A small network was shown many inputs. Here are its activations along a few directions, one row for each input.
Each table varies a few parts of the input and shows all the possible inputs, shuffled.
Descriptions start from the smaller parts, as in this example, which fits no table here: line(6) and (point or ring(9) or (values(2) and ring(8))).
Shared parts are said once, and a part with two or three values counts as separate values.

A family of inputs:
row 1: [-4.57  2.19  0.38  5.02  2.62 -6.01 -8.95  3.18 -2.43  3.38 -8.72 -2.74
 -7.03 -3.35  1.79 -1.57  1.32  0.27 -1.02  1.88]
row 2: [ 3.64  0.70 -0.29 -0.15 -1.29 -0.32  5.01 -0.04 -1.22  1.73 -1.96 -0.40
 -1.78  5.55  1.40  3.34 -0.14 -0.69 -0.49  2.75]
row 3: [-2.69 -2.60  0.05 -1.89  1.24 -0.51 -2.25 -1.79  1.91 -3.38  5.48 -0.13
  2.71 -2.64  0.47 -1.68  1.67 -1.78  0.30 -2.15]
row 4: [-1.74 -2.00  0.56  4.53 -4.05  3.60  2.88 -0.99 -2.23  1.27  0.04  0.46
  1.51 -4.78  0.02  1.39  0.30  2.61  2.18 -0.08]
row 5: [ 1.89  0.15 -0.60  0.32 -5.74  0.65  5.03 -2.48  0.14  0.71 -1.01 -1.86
  1.20  2.30  1.68  3.44  1.79 -0.79 -0.58  0.93]
row 6: [-0.50  2.20 -0.20 -4.68 -4.24  2.69  5.51  0.60 -0.62  2.74 -1.79 -0.61
  0.59 -3.41  0.84  0.91  1.51  1.06 -0.30 -0.46]
row 7: [-2.50  0.52  0.07 -2.02  1.19  2.20 -4.38  2.39 -0.31  0.62  0.66  1.16
  1.77 -0.31 -2.25 -3.05 -2.76  4.05  1.67 -2.86]
row 8: [-0.78 -0.35  2.16 -5.72  3.56 -1.34 -2.69  2.19  1.92 -2.42  2.64  0.26
  2.54 -1.87 -0.02 -3.41  0.04  0.39  0.18 -1.95]
row 9: [ 1.55  0.45 -4.52 -0.22  3.73  0.58 -1.07 -0.97  2.08  0.89 -0.31  0.92
 -2.87  5.79 -1.79  0.08 -2.89 -4.01 -1.63 -1.51]
row 10: [-2.85  1.47  2.58  0.85  4.96 -8.69 -7.54  3.96 -0.12  0.39 -6.59 -3.53
 -6.36 -4.63  3.69 -0.68  4.11 -3.13 -2.65  3.07]
row 11: [-3.96  3.54 -1.40 -0.95  2.00 -6.43 -6.38  3.09  0.07  4.52 -8.91 -3.92
 -7.82 -0.99  4.54  0.54  2.66 -2.98 -2.89  1.01]
row 12: [ 0.72 -0.12 -1.36  4.35  2.35  0.07 -4.35 -1.64 -1.22 -0.28  2.10  1.04
 -0.16  6.60 -1.41 -0.50 -4.01  1.05  0.47  0.77]
row 13: [ 4.34 -1.19  3.03  1.57  1.69 -3.05  3.96  0.69 -1.10 -2.44  0.22  0.56
 -0.36  2.24  0.96  2.08  1.04 -0.60 -0.17  4.49]
row 14: [-0.32  0.28 -3.08 -0.81 -2.55  0.53 -2.37 -4.45  2.15 -0.38  2.65 -1.13
  1.90  5.17  0.89  0.38 -0.39 -2.16 -1.80 -1.95]
row 15: [ 3.21  0.14 -0.22  6.53  0.80  1.94  2.83  1.36 -1.57  1.32 -2.76  2.22
 -3.37  0.76 -2.92  1.17 -2.27  0.70  1.42  1.58]
row 16: [ 0.61  0.03  3.29 -3.05 -1.22 -0.27  4.35  1.54 -0.24 -1.65  0.44  0.08
  1.78 -6.90  0.48 -0.37  2.69  1.49  0.50  1.30]
row 17: [ 0.89 -1.41  0.43  0.52  0.70 -2.09 -3.24 -3.48  2.06 -4.41  4.88 -0.44
  3.11  1.90  0.67 -0.83  1.21 -2.06 -1.13 -0.52]
row 18: [-0.73 -0.80 -1.35  4.28 -2.10  1.01 -4.99 -4.10 -0.15 -1.42  3.17  0.27
  2.44  3.10 -1.40 -0.46 -1.89  1.05  0.53 -1.51]
row 19: [ 0.85  1.62  0.68 -5.65 -2.10  1.37  5.40  3.18 -0.70  3.35 -2.99  0.09
 -0.31 -1.53  0.47  1.20  0.80  1.75 -0.39 -0.91]
row 20: [-4.14 -1.99 -1.76  2.00 -1.48  2.92 -4.13 -2.59 -0.31 -0.39  3.49  0.80
  2.02 -1.33 -1.22 -1.51 -1.37  1.33  2.07 -3.01]
row 21: [-3.75  0.96 -0.47 -1.38 -1.00  3.44 -4.41 -0.37 -0.16 -0.16  1.72  0.55
  2.41 -2.46 -1.88 -3.42 -1.79  3.48  2.06 -2.52]
row 22: [ 2.39 -0.99 -0.93  1.25  6.53 -2.13 -1.72 -0.49  2.09 -3.00  1.92  1.54
 -1.32  2.44 -1.90 -1.07 -1.30 -4.17 -0.82 -0.21]
row 23: [-3.30  2.13 -2.17 -6.82 -1.50  2.59 -1.41 -0.68  2.07  1.27  1.30 -0.83
  1.66 -0.26  0.11 -2.45 -0.53  0.00 -0.56 -3.08]
row 24: [-2.02  1.57 -1.50 -7.46  0.72  1.36 -1.54  1.62  2.09  1.97  0.23 -0.35
  1.02  1.74 -0.12 -2.11 -1.52  0.55 -0.81 -3.44]
row 25: [-1.04 -0.80 -1.36 -1.26 -4.61  2.52  5.73 -1.18 -0.12  2.69 -0.15 -0.93
  0.90 -2.47  1.57  2.73  2.14 -1.16  0.04 -0.57]
row 26: [ 1.26  0.72 -2.86 -0.72  2.28 -0.42 -1.95 -2.04  0.97  0.72  1.61 -0.29
 -0.83  8.69  0.64  0.50 -2.36 -1.73 -1.93  0.29]
row 27: [ 4.00  0.65 -1.80  0.70  0.22  0.97  5.51  0.68  0.40  2.38 -3.29  0.83
 -3.91  2.61 -1.16  2.63 -0.60 -2.90 -0.49  1.00]
row 28: [ 2.78 -0.07  1.56  5.55 -0.79  0.67  2.42  0.69 -3.26  0.69 -1.46  0.93
 -1.01  3.35 -0.55  2.14 -1.82  2.65  1.36  3.37]
row 29: [ 4.47 -0.98  1.61  2.33  3.20 -1.86  4.57  1.15  0.60 -1.74 -1.05  1.74
 -2.21 -0.56 -1.58  1.49  0.87 -3.01  0.00  2.66]
row 30: [ 1.00 -0.25 -2.98  4.95  3.87  1.11 -3.58 -0.59  0.01 -0.16  0.14  2.19
 -2.32  3.87 -3.70 -1.07 -4.54 -0.98  0.81 -1.05]
row 31: [ 2.31 -1.10  0.58  0.60  5.15 -3.01 -2.72 -1.33  1.01 -3.27  3.77  0.43
  0.45  5.38  0.65 -0.84 -0.85 -1.80 -1.24  1.69]
row 32: [-0.15 -2.73  2.00  0.34 -1.55 -0.55  4.67 -0.47  0.11 -1.62  2.18 -0.09
  2.10 -6.00  1.16  1.40  3.54 -0.91  0.72  1.18]
row 33: [-0.99  1.03  1.52  1.20 -3.67  3.94  2.64  1.34 -2.65  1.30 -1.64  0.85
  1.16 -5.59 -0.72 -0.35 -0.07  4.92  1.82  0.16]
row 34: [ 1.85 -0.48  4.25 -3.84  0.66 -1.36  4.23  3.93 -0.50 -1.08 -0.90  0.83
  1.15 -4.99  0.33 -0.08  1.94  1.83  0.34  0.99]
row 35: [ 0.30  0.63  2.19  0.30 -1.59  2.56  2.75  4.27 -2.93  2.06 -2.82  1.59
  0.34 -3.57 -1.28  0.03 -0.67  5.52  1.54 -0.15]
row 36: [-2.09  0.14  1.43 -5.18  1.67 -0.31 -2.61  0.16  1.98 -3.07  3.73 -0.35
  2.94 -3.78 -0.06 -3.80  1.02  0.36  0.31 -1.76]
row 37: [ 2.81 -1.58  2.70  1.90 -2.54 -2.21  3.81 -1.51  0.20 -3.50  1.31 -0.75
  2.47 -0.93  1.14  2.13  3.13 -0.72 -0.19  2.64]
row 38: [-3.79 -0.80 -3.55 -3.21 -1.99  2.29 -1.32 -2.73  1.91  0.80  3.24 -0.50
  1.50  0.72  0.76 -0.56  0.04 -2.18 -0.52 -3.46]
row 39: [ 1.05 -0.86  1.34  5.92 -5.11  1.53  2.32 -2.13 -1.92 -0.43 -0.56 -0.51
  1.96  0.16 -0.30  2.20 -0.03  2.74  1.30  1.39]
Q: The inputs of row 10 and row 1 match in every part but one. If row 8 is changed in the same way as row 10 into row 1, which row does it become?
A: row 7
Q: What is each input in this table made of?
A: values(3) and (point or (values(2) and line(6)))
Q: List by row number the other rows that have the values(3) part in common with row 5.
A: row 2, row 6, row 9, row 11, row 14, row 19, row 23, row 24, row 25, row 26, row 27, row 38
Q: Change only the values(3) part in row 18. List by row number the other rows that result.
A: row 14, row 17
Q: Change only the line(6) part in row 28. List by row number the other rows that result.
A: row 4, row 15, row 33, row 35, row 39
Q: Start at row 29 and move only the line(6) part, one step at a time. The first step leads to row 13. Which rows follow, in order?
A: row 37, row 32, row 16, row 34

A family of inputs:
row 40: [ 1.32 -0.72 -0.38  0.71 -0.95  1.31  2.21 -1.16  0.13 -0.42  1.40  0.62
  1.07  1.23 -0.57  0.87 -0.43 -0.21  0.28 -0.03]
row 41: [ 0.22  0.10  1.25 -1.01 -0.68 -0.44  1.82  1.03 -0.12 -0.05 -0.95 -0.29
  0.13 -2.47  0.48  0.29  1.35  0.28  0.02  0.49]
row 42: [ 0.28 -0.45  0.30 -1.36 -0.92  0.98  1.23 -0.81  0.56 -1.09  2.04  0.31
  1.99 -0.61 -0.24 -0.24  0.30  0.22  0.23 -0.61]
row 43: [ 1.45  0.25  0.46  2.25 -0.96  0.42  2.33  0.45 -1.33  0.91 -1.74  0.28
 -0.99  0.21 -0.16  1.37 -0.16  0.80  0.31  1.49]
row 44: [ 0.86 -0.70  0.14 -0.75 -0.78  0.84  1.83 -0.87  0.32 -0.84  1.89  0.36
  1.69  0.65 -0.05  0.42  0.06  0.04  0.11 -0.18]
row 45: [-0.86  0.07  0.96 -1.29 -0.83  0.29  1.21  1.21 -0.41  0.53 -0.75 -0.18
  0.22 -3.05  0.48 -0.09  1.06  0.89  0.34 -0.08]
row 46: [ 1.47 -0.76 -0.39  2.07 -1.10  1.64  1.84 -1.13 -0.49 -0.25  1.10  0.91
  0.87  1.90 -1.03  0.97 -1.13  0.54  0.74  0.18]
row 47: [-1.32 -0.08 -0.27 -1.32 -2.02  2.43  0.20 -0.72  0.07  0.01  1.67  0.24
  2.27 -1.15 -0.53 -0.79 -0.43  1.62  0.85 -1.55]
row 48: [-1.89  1.30 -1.73  2.00  6.25 -5.62 -9.61  0.73  0.95  0.38 -2.94 -1.52
 -5.28  3.63  1.00 -1.74 -0.81 -3.41 -2.17  0.49]
row 49: [-1.32  0.40  0.59 -0.95 -1.79  1.00  0.72  1.13 -0.71  1.19 -1.25 -0.18
  0.37 -3.01  0.14 -0.16  0.61  1.70  0.54 -0.65]
row 50: [ 0.80  0.00  1.14 -0.50 -0.66 -0.57  2.35  0.90 -0.41  0.24 -1.05 -0.25
 -0.25 -1.19  0.67  0.91  1.15  0.10 -0.03  1.05]
row 51: [ 1.24  0.20  0.53  0.84 -0.88 -0.03  2.72  0.51 -0.72  0.61 -1.54  0.00
 -0.91 -0.55  0.23  1.30  0.63 -0.01  0.05  1.30]
row 52: [-1.39  0.81 -2.61  0.97  6.41 -3.92 -9.56 -0.59  1.85 -0.67 -0.04 -0.62
 -3.33  5.62 -0.15 -2.42 -2.18 -3.39 -1.86 -0.83]
row 53: [-0.85 -0.43  0.01 -1.66 -1.09  1.67  0.70 -0.69  0.30 -0.54  2.17  0.32
  2.13 -1.20 -0.27 -0.67 -0.01  0.82  0.59 -1.06]
Q: What is each input in this table made of?
A: values(2) and (point or line(6))
Q: The inputs of row 48 and row 52 match in every part but the values(2) part. If row 43 is changed in the same way as row 48 into row 52, which row does it become?
A: row 46
Q: Change only the values(2) part in row 50. List by row number the other rows that result.
A: row 44
Q: Change only the values(2) part in row 45. List by row number the other rows that result.
A: row 53

A family of inputs:
row 54: [-0.60  0.98  0.11 -0.05 -1.57  0.67  1.37  0.98 -1.09  1.82 -2.34 -0.27
 -1.11 -2.15  0.37  0.53  0.58  1.01  0.13  0.38]
row 55: [-0.91 -0.20 -0.81 -1.27 -1.87  2.54  0.32 -0.78  0.28  0.38  1.58  0.30
  2.12  0.50 -0.67 -0.43 -1.00  1.31  0.72 -1.81]
row 56: [ 1.57 -0.54 -0.36 -0.45 -0.13  1.84  2.36 -1.14  0.42 -0.89  2.47  0.97
  1.68  1.79 -0.85  0.19 -1.02  0.03  0.34 -0.10]
row 57: [-1.69  0.08 -2.89  1.03  5.01 -2.56 -7.98 -1.45  2.01 -0.85  1.09 -0.37
 -2.25  4.30 -0.37 -2.08 -1.80 -3.46 -1.39 -1.41]
row 58: [ 1.17 -0.04  0.76  2.83 -1.23 -0.08  2.06  0.22 -1.04  0.45 -1.88 -0.13
 -0.84 -0.73  0.08  1.39  0.49  0.42  0.28  1.55]
row 59: [ 0.16 -0.08  1.18 -0.90 -0.84 -1.03  2.45  1.15 -0.39  0.68 -1.54 -0.72
 -0.48 -2.26  1.48  1.16  1.96 -0.20 -0.44  0.98]
row 60: [ 0.12 -0.37  0.15 -2.02 -1.53  0.86  1.25 -1.42  0.89 -1.33  2.46 -0.09
  2.40 -0.17  0.12 -0.17  0.62 -0.12  0.10 -0.62]
row 61: [-1.03  0.16  1.52 -0.83 -0.49 -0.21  1.11  1.85 -0.74  0.53 -1.57 -0.26
 -0.42 -4.00  0.44 -0.21  1.30  1.04  0.67  0.52]
row 62: [ 1.98  0.01  0.76  0.69 -0.27 -0.44  3.15  1.20 -0.57  0.54 -1.94  0.38
 -1.25 -0.47 -0.18  1.47  0.59 -0.28  0.02  1.17]
row 63: [-0.78 -0.48  0.43 -1.72 -0.81  1.59 -0.08 -0.37  0.45 -1.05  2.41  0.58
  2.72 -1.80 -0.66 -1.21 -0.10  1.36  0.55 -1.62]
row 64: [-0.82  1.54 -0.54  1.27  4.98 -4.94 -7.10  1.47  0.25  0.52 -3.27 -1.30
 -4.44  3.12  1.03 -1.20 -0.58 -1.94 -1.80  1.14]
row 65: [ 0.82 -1.08 -0.34  1.41 -1.24  1.74  1.08 -1.70 -0.45 -0.78  2.54  0.93
  1.86  1.86 -0.78  0.56 -1.04  0.83  0.81 -0.17]
Q: What is each input in this table made of?
A: values(2) and (point or ring(5))
Q: The inputs of row 62 and row 56 match in every part but the values(2) part. If row 58 is changed in the same way as row 62 into row 56, which row does it become?
A: row 65
Q: Change only the values(2) part in row 61. List by row number the other rows that result.
A: row 63
